A small network was trained on invented records. Each row is its activation on one of them, seen along a few directions.
After each row come some of the record's fields: NIVI, MUS, KOZO, DIS, MAFIF, FANAV, RUKIS, MUF.
Not every record has every field; a missing one is written none.
The largest differences between rows may come from other fields.
In the rows, zero is written as 500.
Strong random noise was added to every row along 3 fixed directions; ignore it. To show where, here is one row again and again, with new noise each time:
[619 343 491 316 518 399 446 323 518 548 160 378 497 609 567 551 472 542
 332 393 580 506 595 543]
[630 420 416 320 520 450 410 365 469 543 184 481 539 575 557 484 456 567
 361 460 523 586 585 531]
[470 648 352 487 468 622 290 658 474 642 150 866 670 617 712 520 537 455
 510 673 714 627 468 475]
[753 408 374 370 715 429 523 141 211 429 462 272 479 535 332 381 434 672
 343 431 179 732 535 523]
[553 519 434 517 620 526 436 412 345 558 334 538 555 636 548 541 543 502
 451 546 526 621 444 487]

[595 577 403 378 509 472 480 408 312 424 501 441 574 432 349 515 369 544
 455 487 323 495 599 532]
(NIVI none; MUS kedo; KOZO guvit; DIS sonu; MAFIF detan; FANAV dag; RUKIS zez; MUF fom)
[756 423 503 336 338 484 639 412 621 491 571 202 485 430 460 302 330 587
 376 429 240 543 709 581]
(NIVI bibeb; MUS none; KOZO none; DIS loku; MAFIF none; FANAV baru; RUKIS puzi; MUF deg)
[653 317 618 615 562 500 638 366 553 568 531 172 521 695 607 560 553 414
 387 369 420 426 465 525]
(NIVI none; MUS kedo; KOZO guvit; DIS none; MAFIF none; FANAV none; RUKIS none; MUF none)
[536 500 580 375 231 441 523 646 727 578 418 412 514 396 560 555 458 402
 535 465 657 371 574 528]
(NIVI none; MUS rur; KOZO lok; DIS loku; MAFIF none; FANAV baru; RUKIS puzi; MUF deg)
[733 330 539 309 528 469 580 245 698 514 495 240 509 488 478 327 392 617
 306 352 303 493 671 595]
(NIVI bibeb; MUS none; KOZO none; DIS none; MAFIF none; FANAV none; RUKIS none; MUF none)
[596 529 388 210 562 390 453 297 196 317 305 372 523 356 164 526 371 626
 473 415 314 556 639 524]
(NIVI none; MUS rur; KOZO bupiv; DIS kelo; MAFIF detan; FANAV dag; RUKIS zez; MUF fom)
[285 642 540 825 663 688 489 619 263 597 655 634 568 683 557 612 701 350
 547 674 573 532 278 418]
(NIVI bibeb; MUS none; KOZO none; DIS none; MAFIF detan; FANAV baru; RUKIS zez; MUF farav)
[515 480 519 440 559 422 467 350 247 446 393 447 555 526 378 661 542 501
 426 483 436 532 567 544]
(NIVI none; MUS rur; KOZO guvit; DIS tozas; MAFIF detan; FANAV baru; RUKIS zez; MUF farav)
[510 565 541 470 397 564 447 641 728 592 388 580 676 538 596 512 495 422
 510 464 661 388 537 601]
(NIVI none; MUS kedo; KOZO guvit; DIS none; MAFIF none; FANAV baru; RUKIS vupib; MUF fugi)
[642 551 556 672 492 563 624 415 402 461 828 225 544 528 385 473 509 446
 436 463 184 546 458 490]
(NIVI none; MUS kedo; KOZO guvit; DIS none; MAFIF none; FANAV none; RUKIS none; MUF none)
[424 577 620 549 543 495 555 537 603 590 545 548 495 513 504 595 634 423
 597 474 654 400 388 527]
(NIVI none; MUS rur; KOZO lok; DIS none; MAFIF none; FANAV baru; RUKIS puzi; MUF deg)
[435 460 424 490 742 387 492 332 321 392 680 505 381 407 344 377 555 634
 550 455 344 629 452 400]
(NIVI none; MUS kedo; KOZO bupiv; DIS none; MAFIF toval; FANAV dag; RUKIS vupib; MUF gud)
[561 491 332 539 646 544 431 376 415 528 490 634 539 533 560 295 505 584
 444 553 352 703 440 429]
(NIVI none; MUS kedo; KOZO bupiv; DIS none; MAFIF none; FANAV none; RUKIS none; MUF none)
[729 645 228 176 445 540 422 473 254 366 351 488 661 300 238 339 256 636
 427 497 158 675 728 565]
(NIVI none; MUS kedo; KOZO guvit; DIS kelo; MAFIF detan; FANAV dag; RUKIS zez; MUF fom)
[651 347 565 288 461 364 581 358 433 487 380 109 477 516 348 601 424 509
 323 279 409 410 681 613]
(NIVI none; MUS kedo; KOZO guvit; DIS kelo; MAFIF detan; FANAV baru; RUKIS zez; MUF farav)
[614 571 544 597 357 560 580 630 631 497 815 457 532 390 490 361 439 433
 512 536 429 521 482 460]
(NIVI none; MUS kedo; KOZO guvit; DIS merin; MAFIF none; FANAV lakav; RUKIS vupib; MUF fuga)
[455 489 428 548 592 469 437 383 408 458 498 582 475 499 489 527 495 637
 504 501 528 510 462 492]
(NIVI none; MUS rur; KOZO guvit; DIS sonu; MAFIF toval; FANAV baru; RUKIS vupib; MUF fugi)
[567 446 510 359 422 508 489 470 564 499 408 346 514 464 513 472 404 510
 441 475 390 526 556 548]
(NIVI bibeb; MUS none; KOZO none; DIS none; MAFIF none; FANAV none; RUKIS none; MUF none)
[496 395 599 383 536 294 510 410 530 410 520 313 374 430 396 597 565 501
 495 368 475 358 550 482]
(NIVI none; MUS rur; KOZO lok; DIS none; MAFIF toval; FANAV dag; RUKIS vupib; MUF gud)
[495 466 341 117 314 392 289 555 614 512 139 718 527 304 489 290 385 637
 398 443 547 516 728 510]
(NIVI none; MUS kedo; KOZO bupiv; DIS none; MAFIF detan; FANAV baru; RUKIS zez; MUF farav)
[441 461 572 508 516 424 562 451 510 494 546 363 445 526 448 493 491 485
 491 398 457 500 469 475]
(NIVI none; MUS kedo; KOZO bupiv; DIS none; MAFIF none; FANAV none; RUKIS none; MUF none)
[440 562 701 568 304 535 533 736 647 638 340 341 576 693 636 785 521 233
 464 426 773 304 526 576]
(NIVI none; MUS kedo; KOZO guvit; DIS kelo; MAFIF none; FANAV baru; RUKIS zez; MUF farav)
[348 500 751 808 588 597 572 531 418 588 654 244 507 721 519 836 674 222
 546 528 626 370 263 460]
(NIVI bibeb; MUS none; KOZO none; DIS none; MAFIF none; FANAV none; RUKIS none; MUF none)
[468 681 481 559 452 512 462 664 345 464 629 725 575 403 415 407 532 508
 600 651 481 560 467 467]
(NIVI none; MUS rur; KOZO guvit; DIS merin; MAFIF detan; FANAV baru; RUKIS zez; MUF farav)
[460 301 718 877 878 405 757 255 373 526 872 218 309 732 485 580 654 413
 505 416 507 518 210 424]
(NIVI none; MUS kedo; KOZO bupiv; DIS duza; MAFIF none; FANAV dag; RUKIS vupib; MUF gud)
[562 422 342 267 426 475 449 515 641 481 406 610 514 389 629 251 421 673
 445 542 500 600 700 504]
(NIVI bibeb; MUS none; KOZO none; DIS loku; MAFIF toval; FANAV dag; RUKIS vupib; MUF gud)
[628 542 559 432 313 478 560 509 576 510 501 275 575 592 469 570 360 410
 392 416 420 394 634 567]
(NIVI none; MUS kedo; KOZO guvit; DIS sonu; MAFIF none; FANAV dag; RUKIS zez; MUF fom)
[642 536 404 334 270 532 383 497 544 474 289 538 681 469 486 478 367 525
 366 510 415 608 689 571]
(NIVI none; MUS rur; KOZO guvit; DIS tozas; MAFIF none; FANAV baru; RUKIS vupib; MUF fugi)
[611 355 450 376 549 467 547 396 615 453 601 478 375 391 426 312 382 680
 458 449 376 594 582 499]
(NIVI bibeb; MUS none; KOZO none; DIS duza; MAFIF toval; FANAV lakav; RUKIS vupib; MUF fuga)
[689 414 341 315 579 525 527 271 390 477 501 425 416 388 407 294 391 720
 342 438 208 676 645 557]
(NIVI bibeb; MUS none; KOZO none; DIS kelo; MAFIF tov; FANAV baru; RUKIS puzi; MUF deg)
[493 518 598 704 545 581 691 468 464 494 722 336 446 600 576 475 537 448
 523 525 441 517 404 512]
(NIVI bibeb; MUS none; KOZO none; DIS loku; MAFIF none; FANAV baru; RUKIS puzi; MUF deg)
[713 362 335 351 534 585 443 327 547 534 378 458 554 563 628 223 395 633
 215 497 288 675 615 501]
(NIVI bibeb; MUS none; KOZO none; DIS none; MAFIF none; FANAV none; RUKIS none; MUF none)
[464 504 557 749 585 629 551 418 401 507 546 391 572 709 592 660 565 356
 415 563 479 545 421 552]
(NIVI bibeb; MUS none; KOZO none; DIS tozas; MAFIF none; FANAV baru; RUKIS vupib; MUF fugi)
[378 453 448 591 630 465 526 510 563 467 693 702 362 422 491 345 523 591
 625 491 588 593 387 414]
(NIVI none; MUS kedo; KOZO bupiv; DIS duza; MAFIF toval; FANAV lakav; RUKIS vupib; MUF fuga)
[682 484 412 232 527 476 448 310 604 506 435 545 521 362 428 212 378 725
 419 490 287 638 670 536]
(NIVI foso; MUS none; KOZO none; DIS none; MAFIF none; FANAV none; RUKIS none; MUF none)
[415 322 723 819 786 504 679 228 318 531 692 235 332 715 501 805 725 371
 444 416 513 404 349 533]
(NIVI bibeb; MUS none; KOZO none; DIS tozas; MAFIF tov; FANAV baru; RUKIS puzi; MUF deg)
[456 393 324 320 499 397 369 406 669 465 417 722 374 373 581 304 442 695
 512 426 615 541 598 472]
(NIVI none; MUS kedo; KOZO bupiv; DIS sonu; MAFIF toval; FANAV lakav; RUKIS vupib; MUF fuga)
[405 349 543 538 476 466 459 555 744 656 303 666 511 620 792 489 544 442
 502 492 760 445 441 449]
(NIVI none; MUS kedo; KOZO bupiv; DIS none; MAFIF none; FANAV none; RUKIS none; MUF none)
[566 625 329 484 515 600 508 585 394 501 687 789 514 334 436 241 406 638
 536 594 294 721 464 498]
(NIVI none; MUS kedo; KOZO guvit; DIS duza; MAFIF tov; FANAV baru; RUKIS puzi; MUF deg)
[458 464 584 585 470 400 558 564 624 454 564 472 402 426 448 541 531 489
 550 463 612 326 442 521]
(NIVI none; MUS rur; KOZO lok; DIS merin; MAFIF toval; FANAV baru; RUKIS vupib; MUF fugi)

Which values does each new row have?
[561 372 412 468 594 465 480 353 530 555 405 541 504 543 617 341 494 581
 427 476 436 617 492 456]
(NIVI none; MUS kedo; KOZO bupiv; DIS none; MAFIF none; FANAV none; RUKIS none; MUF none)
[417 554 631 647 507 501 601 651 423 584 626 499 547 565 470 650 543 367
 529 537 582 424 408 501]
(NIVI none; MUS kedo; KOZO guvit; DIS duza; MAFIF detan; FANAV baru; RUKIS zez; MUF farav)
[489 349 571 319 416 363 496 519 737 529 352 454 405 444 596 512 493 560
 505 449 692 364 676 498]
(NIVI bibeb; MUS none; KOZO none; DIS loku; MAFIF toval; FANAV dag; RUKIS vupib; MUF gud)
[561 464 493 583 567 591 596 426 409 499 757 369 532 519 481 353 437 533
 473 542 232 678 430 487]
(NIVI bibeb; MUS none; KOZO none; DIS none; MAFIF none; FANAV none; RUKIS none; MUF none)
[573 517 536 565 495 574 536 418 424 440 460 316 548 611 456 631 473 402
 411 517 374 525 506 610]
(NIVI bibeb; MUS none; KOZO none; DIS tozas; MAFIF none; FANAV baru; RUKIS vupib; MUF fugi)
[517 406 604 369 472 388 573 407 496 449 355 280 463 456 406 628 451 500
 506 430 551 309 632 529]
(NIVI bibeb; MUS none; KOZO none; DIS loku; MAFIF detan; FANAV dag; RUKIS zez; MUF fom)
[622 487 463 248 264 428 403 490 595 416 201 428 604 487 420 526 364 495
 396 428 461 504 726 607]
(NIVI none; MUS rur; KOZO bupiv; DIS tozas; MAFIF none; FANAV baru; RUKIS vupib; MUF fugi)
[430 319 576 551 791 303 568 181 308 378 600 291 346 544 358 642 630 510
 474 368 470 507 482 479]
(NIVI none; MUS kedo; KOZO bupiv; DIS tozas; MAFIF toval; FANAV dag; RUKIS vupib; MUF gud)
[346 579 618 815 601 599 526 649 511 691 493 583 558 769 696 769 700 261
 567 606 716 418 227 419]
(NIVI none; MUS rur; KOZO lok; DIS none; MAFIF none; FANAV none; RUKIS none; MUF none)
[549 560 381 494 475 567 425 586 544 437 632 637 501 390 517 321 494 568
 564 503 382 575 517 471]
(NIVI none; MUS kedo; KOZO guvit; DIS none; MAFIF toval; FANAV lakav; RUKIS vupib; MUF fuga)
[787 352 304 241 433 478 380 263 545 477 156 523 642 513 575 368 348 660
 225 473 338 676 735 567]
(NIVI none; MUS rur; KOZO guvit; DIS tozas; MAFIF none; FANAV baru; RUKIS vupib; MUF fugi)
[507 413 421 266 407 410 423 553 698 436 408 684 418 334 468 328 386 658
 544 427 597 542 584 492]
(NIVI none; MUS rur; KOZO bupiv; DIS duza; MAFIF toval; FANAV lakav; RUKIS vupib; MUF fuga)
[523 621 498 537 456 508 535 539 388 452 661 484 494 401 390 416 495 514
 657 550 427 601 433 475]
(NIVI none; MUS rur; KOZO bupiv; DIS loku; MAFIF none; FANAV baru; RUKIS puzi; MUF deg)
[560 458 492 547 650 467 617 412 420 463 756 367 416 453 444 402 524 593
 538 532 345 570 526 458]
(NIVI bibeb; MUS none; KOZO none; DIS loku; MAFIF toval; FANAV dag; RUKIS vupib; MUF gud)
[348 384 664 580 499 392 508 433 632 520 424 370 398 533 602 647 587 393
 511 367 710 331 446 469]
(NIVI none; MUS kedo; KOZO bupiv; DIS none; MAFIF none; FANAV none; RUKIS none; MUF none)
[539 432 723 642 415 454 718 494 620 562 707 170 434 555 549 613 532 384
 496 389 554 352 467 508]
(NIVI none; MUS kedo; KOZO guvit; DIS loku; MAFIF none; FANAV baru; RUKIS puzi; MUF deg)
[461 453 491 363 412 532 396 544 634 564 322 654 413 430 567 427 491 567
 440 466 583 443 575 501]
(NIVI bibeb; MUS none; KOZO none; DIS none; MAFIF tov; FANAV baru; RUKIS puzi; MUF deg)
[585 356 511 526 741 461 602 218 407 390 788 247 279 450 306 378 505 672
 438 377 230 567 468 433]
(NIVI bibeb; MUS none; KOZO none; DIS none; MAFIF toval; FANAV lakav; RUKIS vupib; MUF fuga)
[547 617 416 517 541 549 453 494 237 502 488 577 649 507 432 580 523 455
 449 595 350 612 539 544]
(NIVI none; MUS kedo; KOZO guvit; DIS tozas; MAFIF detan; FANAV baru; RUKIS zez; MUF farav)
[354 393 621 544 592 355 550 402 394 509 461 385 444 532 464 631 638 457
 549 412 583 384 459 476]
(NIVI none; MUS kedo; KOZO bupiv; DIS none; MAFIF detan; FANAV baru; RUKIS zez; MUF farav)
